These are the activations of a small neural network, seen along a few directions. Each row is one input.
Each table varies a few parts of the input and shows all the possible inputs, shuffled.
Descriptions start from the smaller parts, as in this example, which fits no table here: one of 2 separate values, together with either a single point or one of 9 places along a line or (one of 6 places along a line, together with one of 8 places around a ring).
Shared parts are said once, and a part with two or three values counts as separate values.
In the rows, zero is written as 128.

Other details of the inputs vary at random and push rows far along two fixed directions, the same in every table; ignore that.

Table:
R1: [104 132 152 129  71 146 109 125 168 217 132  88]
R2: [ 71 131 132  99 108 145 127  97 131 179  73 109]
R3: [223 132 125 185 182  58 132 164 142  64 205 165]
R4: [175 111 166 157 120  54 151 220 208 161 160 140]
R5: [ 67 145 142 149  81 145 115 181 140 214 126  64]
R6: [128 165 107 160 188 131 139 154  75  83 125 136]
R7: [109 143 151 104  90 182 106  93 112 167 100 109]
R8: [202  91 126 144 167  53 160 198 145  34 202 174]
R9: [136 136 136 127 127  84 125 144 141 145 126 145]
R10: [122 133 101 100 167 146 143  65  63  46  93 146]
R11: [131 122 148 109 115 115 145 135 146 126 129 122]
R12: [174 150 112 147 189 121 106 106  91  74 128 170]
R13: [128 156  91 133 187 158 136  41  69  63 116 141]
R14: [120 101 116 116 123 115 138 161 145 134 127 141]
R15: [137 155 116 103 177 136 138  49  47  51  98 163]
R16: [ 82 113 110 101 101 181 110 116 128 172  98 117]
R17: [ 96 130 149  90  75 136 103 107 120 169  96 107]
R18: [ 72 126 121 105 107 178 119 106 144 176  93 106]
R19: [100 138 145 102  81 188 110 106 130 167  96  98]
R20: [123 119 127 152 135 136 136 124 152 116 152 122]
R21: [ 91 109 105 114  87 177 108 100 122 174 114 102]
R22: [168 111 161 160 132  88 143 217 221 155 177 133]
R23: [145 109 123 117 108 150 123 150 134 112 147 136]
R24: [137 120 105 131 183 111 154 114 107  70 118 166]
R25: [156 130 125 131 169 149 136 113 112  70 146 150]
R26: [ 93 137 121 116  78 124 106  89 115 174  95 104]
R27: [198 107 176 155 101  79 113 218 200 145 194 129]
R28: [125 155  98 130 175 129 135  38  49  65  99 154]
R29: [ 72 129 129 110  82 141 124  87 130 180  88  91]
R30: [142 170  90 126 202 163 125  51  56  67  92 168]
R31: [154  96 135 158 131  71 152 174 177 116 170 131]
R32: [162 136 156 159 137  99 138 237 145 127 188 111]
R33: [ 79  87 125 106  48 136 118 144 159 212 120  83]
Each input here is: one of 3 separate values, together with either a single point or (one of 2 separate values, together with one of 5 places along a line).
Question: The inputs of R32 and R5 match in every part but the choice among 3 separate values. If R17 is changed in the same way as R32 into R5, which row does it become?
Answer: R26
Question: Which other rows does R11 become when the choice among 3 separate values takes its other values? List them by row number.
Answer: R2, R29
Question: Which other rows agree with R30 in the choice among 3 separate values? List them by row number.
Answer: R2, R4, R6, R9, R12, R14, R16, R18, R22, R24

Table:
R34: [107 121 141 109  99 121 133 122 155 157 106 125]
R35: [120 155  93 144 180 169 138 100  60  80 115 135]
R36: [ 39 106 159  91  14 160 111 129 183 250  96  62]
R37: [124 168 101 151 198 125 123  86  54  79 112 143]
R38: [132 121 141 150 106 134 119 218 195 168 167 106]
R39: [192 112 152 167 141 114 127 219 187 107 203 135]
R40: [168  94 136 137 113  81 136 173 174 129 171 147]
R41: [ 53 142 160  85  32 218  84 100 136 249  87  67]
R42: [126 165 127 123 142 162 104  72  71 123 102 117]
R43: [152  97 153 131  96  80 132 178 195 164 141 134]
R44: [135 128 109 122 151 125 143  77  87  72 118 151]
R45: [189 108 148 157 161  54 161 186 185  87 175 163]
R46: [177  95 123 155 149  70 156 179 166  92 188 138]
R47: [102 164  99 142 155 157 129  97  67 121 101 127]
R48: [ 87 135 123  79 116 166 125  96  73 119  84 120]
R49: [128 128 104 113 174 130 143  77  92  83 109 148]
R50: [153 114 128 120 143 104 135 120 135 114 128 161]
R51: [127 126  96 116 154 140 126  59  71  69 103 155]
R52: [121 156 140 140 107 122 107 143 145 170 127  97]
Question: What is each input in this table made of?
Answer: either a single point or one of 8 places around a ring or (one of 2 separate values, together with one of 5 places along a line)
Question: Which other rows does R50 become when the choice among 2 separate values takes its other values? List them by row number.
Answer: R40
Question: Which other rows does R45 become when the place on the line of 5 takes its other values? List them by row number.
Answer: R34, R43, R49, R50
